Each row below holds a small network's activations on one record, seen along a few directions.
After each row come some of the record's fields: Lok, Mipiz, Sozug, Gir, Bet.
The largest differences between rows may come from other fields.
In the rows, zero is written as 500.
Strong random noise was added to every row along 7 fixed directions; ignore it. To show where, here is one row again and again, with new noise each time:
[568 445 499 516 455 462 568 594 672 432 336 407 503 377 496 459 571 497
 734 446]
[503 338 507 525 402 555 399 410 477 468 292 344 619 352 485 437 454 483
 664 453]
[586 584 440 481 476 315 614 609 519 445 531 513 347 545 457 751 488 390
 494 437]
[537 503 526 551 425 471 540 423 569 458 609 455 458 458 512 568 480 421
 436 429]
[408 388 605 494 429 374 502 347 548 512 546 437 449 508 552 586 363 477
 433 290]
[558 502 383 577 493 580 476 496 305 369 497 541 500 559 461 553 554 394
 625 621]
[546 525 481 641 508 660 479 514 551 446 569 492 457 435 437 476 373 428
 374 426]
[424 591 611 371 458 445 557 421 556 506 637 526 402 539 710 515 396 551
 463 313]
[549 483 467 537 502 437 535 628 583 467 383 453 414 447 412 606 394 445
 525 370]

[519 486 441 425 461 414 352 374 272 483 400 455 509 497 504 648 435 423
 577 466] -> <Lok:l3 Mipiz:t1 Sozug:j2 Gir:s2 Bet:p4>
[541 366 422 655 538 551 567 562 643 460 436 449 574 447 403 391 784 470
 641 667] -> <Lok:l3 Mipiz:t2 Sozug:j1 Gir:s2 Bet:p3>
[515 568 480 527 493 382 559 519 437 423 638 624 405 633 463 723 490 376
 462 502] -> <Lok:l2 Mipiz:t2 Sozug:j2 Gir:s1 Bet:p3>
[583 610 552 374 357 389 633 489 696 574 572 386 489 292 631 475 627 519
 477 522] -> <Lok:l2 Mipiz:t2 Sozug:j2 Gir:s1 Bet:p4>
[447 540 542 502 529 557 531 527 586 555 531 557 559 487 451 467 439 576
 468 462] -> <Lok:l2 Mipiz:t2 Sozug:j2 Gir:s2 Bet:p2>
[503 461 401 532 602 420 570 628 460 358 523 643 420 599 467 559 653 452
 660 558] -> <Lok:l2 Mipiz:t1 Sozug:j1 Gir:s1 Bet:p3>
[514 536 488 359 452 386 514 506 371 469 424 549 533 566 520 597 561 548
 638 512] -> <Lok:l3 Mipiz:t1 Sozug:j1 Gir:s2 Bet:p2>
[361 353 553 533 567 443 519 581 645 536 424 478 442 485 489 459 496 568
 548 358] -> <Lok:l3 Mipiz:t2 Sozug:j2 Gir:s1 Bet:p3>
[309 430 554 458 621 628 412 457 575 562 508 602 491 456 574 268 411 614
 467 343] -> <Lok:l2 Mipiz:t2 Sozug:j1 Gir:s2 Bet:p4>
[549 592 438 367 399 492 434 447 245 604 444 429 559 458 538 570 492 477
 399 586] -> <Lok:l3 Mipiz:t2 Sozug:j1 Gir:s2 Bet:p4>
[261 255 618 612 612 519 470 419 534 510 506 578 520 642 471 346 435 631
 547 428] -> <Lok:l3 Mipiz:t1 Sozug:j2 Gir:s1 Bet:p2>
[341 278 563 623 668 264 611 549 595 513 566 590 348 713 416 584 471 546
 504 396] -> <Lok:l3 Mipiz:t1 Sozug:j2 Gir:s1 Bet:p2>
[454 441 591 628 575 656 544 459 599 410 580 583 506 523 512 348 485 531
 533 447] -> <Lok:l2 Mipiz:t1 Sozug:j2 Gir:s2 Bet:p3>
[631 570 397 491 419 576 540 533 573 427 488 442 545 420 530 401 771 480
 660 720] -> <Lok:l3 Mipiz:t2 Sozug:j1 Gir:s1 Bet:p1>
[443 525 422 485 574 600 455 619 389 498 474 566 488 510 465 489 546 535
 521 590] -> <Lok:l3 Mipiz:t2 Sozug:j2 Gir:s1 Bet:p3>
[455 397 611 437 298 170 563 226 657 615 625 368 529 384 516 695 541 442
 322 321] -> <Lok:l2 Mipiz:t2 Sozug:j1 Gir:s2 Bet:p4>
[558 756 445 311 387 429 475 478 247 625 592 445 474 465 549 731 322 421
 214 530] -> <Lok:l2 Mipiz:t2 Sozug:j2 Gir:s1 Bet:p4>
[645 740 453 401 520 502 549 771 541 535 375 441 403 406 432 539 336 500
 423 460] -> <Lok:l3 Mipiz:t1 Sozug:j2 Gir:s1 Bet:p4>
[514 667 608 459 480 595 642 520 639 449 622 597 494 528 593 412 528 558
 530 474] -> <Lok:l2 Mipiz:t2 Sozug:j2 Gir:s2 Bet:p3>
[331 394 537 277 436 334 464 437 425 554 361 552 606 534 591 510 517 633
 711 444] -> <Lok:l2 Mipiz:t2 Sozug:j1 Gir:s1 Bet:p2>
[522 460 598 645 496 475 578 510 710 484 621 456 468 480 430 498 509 459
 361 468] -> <Lok:l3 Mipiz:t1 Sozug:j2 Gir:s1 Bet:p3>
[601 623 519 402 358 457 482 244 336 489 711 397 499 545 707 614 546 405
 410 654] -> <Lok:l3 Mipiz:t1 Sozug:j2 Gir:s1 Bet:p1>
[375 381 491 624 685 596 522 630 462 402 432 727 440 699 368 429 406 513
 599 422] -> <Lok:l2 Mipiz:t2 Sozug:j1 Gir:s2 Bet:p3>
[546 592 539 432 426 422 595 459 468 412 644 564 500 552 544 594 582 439
 550 553] -> <Lok:l2 Mipiz:t1 Sozug:j2 Gir:s1 Bet:p3>
[496 537 423 488 611 641 392 598 487 469 368 542 486 406 493 382 437 562
 561 413] -> <Lok:l3 Mipiz:t1 Sozug:j1 Gir:s2 Bet:p4>
[475 496 401 358 445 433 448 545 291 493 366 518 538 487 450 661 557 481
 625 585] -> <Lok:l5 Mipiz:t2 Sozug:j2 Gir:s1 Bet:p3>
[675 518 479 548 425 521 520 605 709 608 459 348 596 226 347 498 600 484
 438 558] -> <Lok:l3 Mipiz:t2 Sozug:j2 Gir:s2 Bet:p2>
[580 475 658 518 385 523 570 373 683 544 544 402 617 401 628 357 568 553
 583 536] -> <Lok:l2 Mipiz:t1 Sozug:j2 Gir:s2 Bet:p2>
[495 482 461 516 610 427 574 624 300 519 389 552 451 661 483 548 511 491
 589 647] -> <Lok:l2 Mipiz:t1 Sozug:j2 Gir:s2 Bet:p4>
[273 206 473 588 612 383 334 347 319 483 475 532 427 581 362 588 381 458
 439 364] -> <Lok:l3 Mipiz:t1 Sozug:j2 Gir:s1 Bet:p4>
[637 545 514 576 345 475 487 406 557 502 612 433 622 337 286 676 576 408
 332 547] -> <Lok:l3 Mipiz:t1 Sozug:j2 Gir:s2 Bet:p2>
[334 452 612 363 405 478 367 245 423 490 575 538 551 487 616 424 455 561
 468 384] -> <Lok:l3 Mipiz:t1 Sozug:j1 Gir:s1 Bet:p4>
[570 639 528 488 504 625 515 576 619 521 599 515 490 431 644 340 489 592
 445 496] -> <Lok:l3 Mipiz:t1 Sozug:j1 Gir:s1 Bet:p2>
[515 603 527 439 531 550 532 462 348 453 558 540 489 662 655 477 528 507
 608 596] -> <Lok:l3 Mipiz:t1 Sozug:j2 Gir:s2 Bet:p3>
[505 561 449 555 455 710 381 388 305 405 623 568 538 560 523 455 456 426
 430 545] -> <Lok:l3 Mipiz:t2 Sozug:j1 Gir:s1 Bet:p3>
[423 575 551 301 455 514 462 370 442 616 615 513 563 517 654 430 489 625
 440 464] -> <Lok:l3 Mipiz:t2 Sozug:j1 Gir:s2 Bet:p2>

Which values does each new row have?
[485 551 501 380 478 276 601 590 546 537 561 519 345 516 549 689 563 501
 466 430] -> <Lok:l3 Mipiz:t2 Sozug:j2 Gir:s1 Bet:p3>
[545 536 410 596 594 701 521 609 515 464 496 553 516 496 363 425 467 452
 448 552] -> <Lok:l2 Mipiz:t2 Sozug:j1 Gir:s2 Bet:p3>
[474 660 598 345 438 344 629 598 571 628 436 505 473 507 519 617 416 554
 415 434] -> <Lok:l2 Mipiz:t2 Sozug:j2 Gir:s2 Bet:p4>
[667 836 408 464 606 680 561 689 594 501 663 489 316 449 622 462 424 490
 308 552] -> <Lok:l3 Mipiz:t1 Sozug:j2 Gir:s1 Bet:p1>
[452 376 563 321 468 292 494 600 513 632 179 427 583 432 436 588 351 635
 584 347] -> <Lok:l2 Mipiz:t1 Sozug:j1 Gir:s2 Bet:p2>
[422 426 646 475 443 606 459 411 706 551 475 459 613 357 542 315 435 577
 478 316] -> <Lok:l2 Mipiz:t2 Sozug:j1 Gir:s2 Bet:p3>
[451 481 490 451 466 431 418 357 281 538 531 474 491 567 546 681 385 458
 353 564] -> <Lok:l2 Mipiz:t1 Sozug:j2 Gir:s1 Bet:p1>
[542 460 578 530 292 465 446 301 499 603 533 354 680 354 402 515 564 434
 304 567] -> <Lok:l3 Mipiz:t2 Sozug:j1 Gir:s2 Bet:p4>
[473 581 366 375 639 544 434 679 292 512 401 602 388 600 508 577 383 503
 527 429] -> <Lok:l3 Mipiz:t2 Sozug:j1 Gir:s2 Bet:p3>
[373 539 443 372 557 263 573 539 500 531 632 580 311 573 617 614 563 543
 466 352] -> <Lok:l3 Mipiz:t2 Sozug:j1 Gir:s1 Bet:p4>
[556 464 440 446 401 474 375 366 305 540 468 377 506 478 557 615 474 395
 479 596] -> <Lok:l3 Mipiz:t2 Sozug:j2 Gir:s1 Bet:p1>
[499 629 488 624 630 684 592 599 546 413 699 676 404 683 527 381 552 493
 457 531] -> <Lok:l3 Mipiz:t2 Sozug:j1 Gir:s2 Bet:p3>
[487 334 574 624 391 400 512 346 613 513 594 439 565 425 435 458 658 458
 404 570] -> <Lok:l3 Mipiz:t1 Sozug:j1 Gir:s1 Bet:p4>
[456 478 412 514 581 597 395 442 224 547 507 597 478 631 540 562 392 467
 368 606] -> <Lok:l2 Mipiz:t2 Sozug:j1 Gir:s2 Bet:p1>
[486 377 488 670 520 552 505 457 584 489 578 540 526 521 414 427 596 489
 517 519] -> <Lok:l3 Mipiz:t2 Sozug:j1 Gir:s2 Bet:p2>
[414 454 488 464 598 458 509 643 598 459 434 570 412 558 495 455 479 531
 626 349] -> <Lok:l3 Mipiz:t2 Sozug:j1 Gir:s1 Bet:p3>
[590 723 550 443 441 612 587 562 605 569 554 506 605 445 541 439 508 561
 484 604] -> <Lok:l2 Mipiz:t2 Sozug:j2 Gir:s2 Bet:p2>
[619 564 534 483 481 528 556 640 789 527 436 457 546 309 433 403 530 588
 504 430] -> <Lok:l3 Mipiz:t1 Sozug:j1 Gir:s2 Bet:p2>
